A =
[[147 150 147 125 144 108 130 116 134 151 134]
 [137 122 118 107 115 128 129 137 116 117 147]
 [124 108 130 119 139 113 148 113 144 135 135]
 [130 126 125 126 113 109 116 115 133 115 141]
 [149 128 142 136 114 148 138 118 109 145 135]
 [122 148 146 125 148 110 148 123 135 130 127]]
A[0, 0]	147
A[1, 8]	116
A[5]	[122, 148, 146, 125, 148, 110, 148, 123, 135, 130, 127]
A[2, 5]	113
A[1, 7]	137
A[1]	[137, 122, 118, 107, 115, 128, 129, 137, 116, 117, 147]
A[2]	[124, 108, 130, 119, 139, 113, 148, 113, 144, 135, 135]
A[:, 5]	[108, 128, 113, 109, 148, 110]
A[5, 0]	122
A[4, 1]	128
A[4, 10]	135
A[:, 1]	[150, 122, 108, 126, 128, 148]
A[4]	[149, 128, 142, 136, 114, 148, 138, 118, 109, 145, 135]
A[4, 9]	145
A[5, 2]	146
A[4, 3]	136
A[5, 8]	135
A[3]	[130, 126, 125, 126, 113, 109, 116, 115, 133, 115, 141]
A[:, 3]	[125, 107, 119, 126, 136, 125]
A[0]	[147, 150, 147, 125, 144, 108, 130, 116, 134, 151, 134]

B = [[147, 115, 107, 137, 141, 116, 134, 100, 123], [123, 132, 126, 123, 144, 130, 125, 118, 125], [142, 136, 129, 131, 144, 125, 144, 125, 130], [128, 122, 146, 126, 130, 122, 137, 133, 124], [153, 137, 123, 134, 144, 120, 152, 122, 131], [127, 122, 138, 130, 124, 127, 130, 133, 127], [131, 132, 123, 132, 133, 133, 127, 126, 131], [125, 135, 119, 132, 127, 140, 117, 129, 135]]
B[-8,0] = 147
B[-6,-6] = 131
B[7,-4] = 140
B[-4,4] = 144
B[-5,-1] = 124
B[2,-5] = 144
B[:, -9] = [147, 123, 142, 128, 153, 127, 131, 125]
B[:, 4] = [141, 144, 144, 130, 144, 124, 133, 127]
B[1,-5] = 144
B[2,-2] = 125
B[-7,7] = 118
B[-8] = [147, 115, 107, 137, 141, 116, 134, 100, 123]
B[-2,7] = 126
B[-3,-2] = 133
B[7,-5] = 127
B[-3,-5] = 124
B[7] = [125, 135, 119, 132, 127, 140, 117, 129, 135]
B[-7] = [123, 132, 126, 123, 144, 130, 125, 118, 125]
B[:, -1] = [123, 125, 130, 124, 131, 127, 131, 135]
B[7,-8] = 135
B[1,-6] = 123
B[-6,2] = 129
B[-1,7] = 129
B[3,-3] = 137
B[-8,5] = 116
B[5,-7] = 138
B[-3] = [127, 122, 138, 130, 124, 127, 130, 133, 127]
B[-5,1] = 122
B[6] = [131, 132, 123, 132, 133, 133, 127, 126, 131]
B[-4] = [153, 137, 123, 134, 144, 120, 152, 122, 131]
B[4,-2] = 122
B[:, -8] = [115, 132, 136, 122, 137, 122, 132, 135]
B[:, -7] = [107, 126, 129, 146, 123, 138, 123, 119]
B[6,-9] = 131

data = 138,131,130,127,119,139,153,141
data[0]: 138
data[5]: 139
data[3]: 127
data[1]: 131

m = array([118, 100, 137, 116, 126, 113, 110, 126])
m[0]: 118
m[2]: 137
m[6]: 110

arr = ((133, 135, 144, 122, 132, 109, 136, 109, 136, 130), (135, 137, 117, 117, 127, 137, 142, 139, 125, 148), (138, 127, 134, 124, 133, 107, 141, 129, 139, 145), (129, 131, 130, 123, 131, 119, 151, 131, 141, 147), (138, 144, 138, 118, 124, 120, 124, 111, 116, 122), (120, 147, 136, 127, 117, 129, 150, 134, 124, 131))
arr[0, 0] = 133
arr[:, 6] = [136, 142, 141, 151, 124, 150]
arr[2, 2] = 134
arr[5, 5] = 129
arr[5, 1] = 147
arr[2, 0] = 138
arr[:, 3] = [122, 117, 124, 123, 118, 127]
arr[0, 2] = 144
arr[5, 8] = 124
arr[4, 5] = 120
arr[3, 3] = 123
arr[:, 0] = [133, 135, 138, 129, 138, 120]
arr[1, 2] = 117
arr[:, 8] = [136, 125, 139, 141, 116, 124]
arr[2, 6] = 141
arr[5] = [120, 147, 136, 127, 117, 129, 150, 134, 124, 131]
arr[3, 6] = 151
arr[4, 9] = 122
arr[3, 9] = 147
arr[2, 9] = 145
arr[2] = [138, 127, 134, 124, 133, 107, 141, 129, 139, 145]
arr[1, 4] = 127
arr[2, 5] = 107
arr[2, 7] = 129
arr[0, 7] = 109
arr[:, 4] = [132, 127, 133, 131, 124, 117]
arr[0, 3] = 122
arr[3] = [129, 131, 130, 123, 131, 119, 151, 131, 141, 147]
arr[4, 0] = 138

x =
[[127 128 152 121 124 130 125 134 129 127 116 124 132 131 131]
 [127 128 121 131 126 122 124 126 129 136 124 132 131 128 127]]
Indices start at 0.
(0, 0): 127
(1, 5): 122
(1, 6): 124
(0, 2): 152
(1, 13): 128
(0, 11): 124
(1, 7): 126
(1, 0): 127
(1, 10): 124
(0, 4): 124

W = 111,151,113,141,131
W[-5] => 111
W[4] => 131
W[3] => 141

a =
[[121 135 129 144 135 120 119 123 138 119 140]
 [128 129 118 127 114 141 127 127 134 132 121]
 [125 124 121 113 133 127 138 125 116 116 137]
 [128 119 134 128 132 119 119 127 124 134 125]
 [144 141 145 127 127 135 129 135 125 122 126]
 [128 129 118 127 115 141 127 126 134 132 121]
 [129 130 109 129  99 155 126 124 142 137 116]
 [128 119 134 129 132 120 119 127 124 134 125]]
Rows and columns are counted from 0.
(0, 0)	121
(1, 2)	118
(1, 8)	134
(6, 5)	155
(7, 7)	127
(4, 4)	127
(1, 7)	127
(0, 2)	129
(4, 9)	122
(3, 0)	128
(6, 6)	126
(1, 9)	132
(6, 9)	137
(2, 10)	137
(0, 9)	119
(5, 8)	134
(5, 10)	121
(0, 3)	144
(4, 2)	145
(4, 0)	144
(2, 9)	116
(7, 5)	120
(6, 2)	109
(5, 7)	126
(5, 4)	115
(2, 0)	125
(7, 2)	134
(1, 3)	127
(2, 3)	113
(1, 10)	121
